Each row below holds a small network's activations on one input, seen along a few directions.
In each table, some parts of the input vary, and every possible input appears once, in random order.
Descriptions start from the smaller parts, as in this example, which fits no table here: one of 2 separate values, together with either a single point or one of 11 places around a ring or (one of 5 places around a ring, together with one of 6 places along a line).
Shared parts are said once, and a part with two or three values counts as separate values.
In the rows, 128 means zero.

Other details of the inputs shift rows strongly along two fixed directions, in all tables alike. That doesn't count.

A family of inputs:
x1: [123 102 141 106 136 143 164 140 111 128 116 102  93 147 127]
x2: [109 118 130 117 123 136 131 117 112 127 119 108 107 140 127]
x3: [107 115 131 121 129 119 131 122 119 122 132 122  96 142 111]
x4: [113 121 129 127 137 130 135 116 121 129 120  98 104 136 125]
x5: [135 125 125 152 121 115 112 121 133 137 144 139 164 124 121]
x6: [116 126 130 121 122 128 138 124 128 124 104 108  95 145 127]
x7: [107 120 130 119 126 139 134 115 108 127 116 109 109 137 128]
x8: [142 132 124 155 120 114 116 121 145 138 135 127 162 127 128]
x9: [108 119 130 118 125 137 133 116 110 127 118 108 108 138 127]
x10: [110 109 130 119 131 125 125 119 117 128 135 109 106 140 116]
x11: [151 115 136 151 133 119 139 145 136 139 146 139 169 126 120]
x12: [135 133 122 147 116 120 118 129 128 134 133 149 167 136 123]
x13: [143 167 120  55 140 160 104 150 142 104 137 154  75  75 167]
x14: [138 144 126 159 113 120 127 122 142 134 111 140 160 127 132]
x15: [138 135 127 159 122 110 120 125 146 132 129 140 157 127 123]
x16: [131 140 127 155 109 120 124 121 131 131 124 154 160 127 125]
x17: [134 126 125 153 122 117 113 120 131 137 143 140 165 123 122]
x18: [141 141 126 157 110 117 125 125 146 134 114 139 159 131 131]
x19: [117 125 128 120 123 134 136 117 125 129 110  95 103 142 134]
x20: [132 131 126 154 118 109 117 124 136 130 141 153 157 126 115]
x21: [153 111 136 148 130 116 136 147 142 139 149 139 168 129 118]
x22: [204 180 120  54 147 173 100 184 173 114 160 184 134  37 196]
x23: [104 119 131 124 134 123 135 119 113 122 127 123  98 137 112]
x24: [132 129 122 151 131 114 116 128 125 133 142 151 166 129 116]
x25: [116  99 141 114 152 136 161 140 108 127 129 102  97 139 115]
x26: [132 128 125 154 123 118 114 119 129 137 141 140 166 122 122]
x27: [143 138 126 154 107 115 122 127 150 134 117 138 157 134 129]
x28: [141 133 125 157 121 116 118 120 143 138 134 128 163 126 128]
x29: [147 160 119  52 140 163  97 147 142 109 143 141  85  74 173]
x30: [115 118 131 124 131 118 133 125 131 122 120 108  96 144 118]
x31: [141 140 124 155 111 124 123 118 141 138 119 126 166 128 137]
x32: [148 164 118  63 155 158 102 144 148 111 142 131  83  70 171]
x33: [104 127 132 122 124 133 141 118 110 121 112 123  98 139 122]
x34: [105 122 126 115 134 136 137 124 103 123 117 120 107 145 121]
x35: [118 123 128 118 121 133 135 118 127 129 111  95 103 143 133]
x36: [114 127 128 122 126 137 139 115 121 128 107  96 105 138 135]
x37: [106 113 127 117 142 125 130 126 109 124 133 120 106 144 110]
x38: [149 116 136 152 135 121 141 144 133 139 145 140 170 124 120]
x39: [146 161 119  52 141 165  98 146 140 110 142 141  86  73 173]
x40: [139 134 127 158 120 109 119 126 149 132 130 140 156 128 122]
x41: [110 123 131 129 138 124 138 121 123 122 114 110  98 138 120]
x42: [153 123 135 152 123 132 149 141 129 140 126 141 172 127 132]
x43: [107 124 131 119 121 130 138 120 114 122 115 122  97 142 121]
x44: [122 104 140 108 138 145 166 139 109 128 114 103  94 145 127]
x45: [130 132 122 153 134 117 119 126 121 132 139 152 168 125 117]
x46: [135 136 126 152 105 116 120 124 137 131 129 152 158 132 123]
x47: [107 120 126 114 133 135 136 125 105 124 118 119 107 146 121]
x48: [111 122 131 128 136 122 137 122 125 123 115 110  97 139 119]
x49: [120  94 142 110 147 131 156 143 116 127 135 101  95 145 114]
x50: [134 134 122 148 117 121 119 128 126 134 131 150 168 135 124]
x51: [104 115 127 120 145 127 133 124 105 123 130 120 108 141 111]
x52: [108 111 127 116 141 123 129 127 111 124 134 119 106 145 110]
x53: [140 143 126 158 111 119 126 123 144 134 113 140 159 129 131]
x54: [131 138 122 152 122 125 123 125 119 133 126 151 170 130 126]
x55: [128 135 126 158 123 113 121 121 130 130 137 154 159 122 117]
x56: [164 171 115  93 145 151  85 146 152 119 159 170 143  55 168]
x57: [125  98 141 103 132 140 161 142 118 128 120 102  93 151 125]
x58: [105 118 131 123 132 121 134 120 115 122 129 123  97 139 112]
x59: [145 136 123 152 106 120 119 121 147 138 124 125 164 132 135]
x60: [118 116 129 122 131 124 129 120 129 129 126  96 102 142 123]
Description of these inputs: one of 2 separate values, together with one of 5 places along a line, together with either a single point or one of 5 places around a ring.
- The inputs of x8 and x35 match in every part but the choice among 2 separate values. If x28 is changed in the same way as x8 into x35, which row does it become? => x19
- The inputs of x13 and x20 match in every part but the choice among 2 separate values. If x6 is changed in the same way as x13 into x20, which row does it become? => x40
- Which other rows agree with x34 in the choice among 2 separate values and the place on the line of 5? List them by row number. => x9, x16, x31, x44, x53
- Start at x54 and move only the place on the line of 5, one step at a time. The first step leads to x34. Which rows follow, in order? => x47, x50, x12
- Which other rows does x52 become when the place on the ring of 5 takes its other values? List them by row number. => x3, x10, x30, x60
- Which other rows does x14 become when the place on the ring of 5 takes its other values? List them by row number. => x7, x33, x36, x54
- Start at x42 and move only the place on the line of 5, one step at a time. The first step leads to x44. Which rows follow, in order? => x1, x22, x57
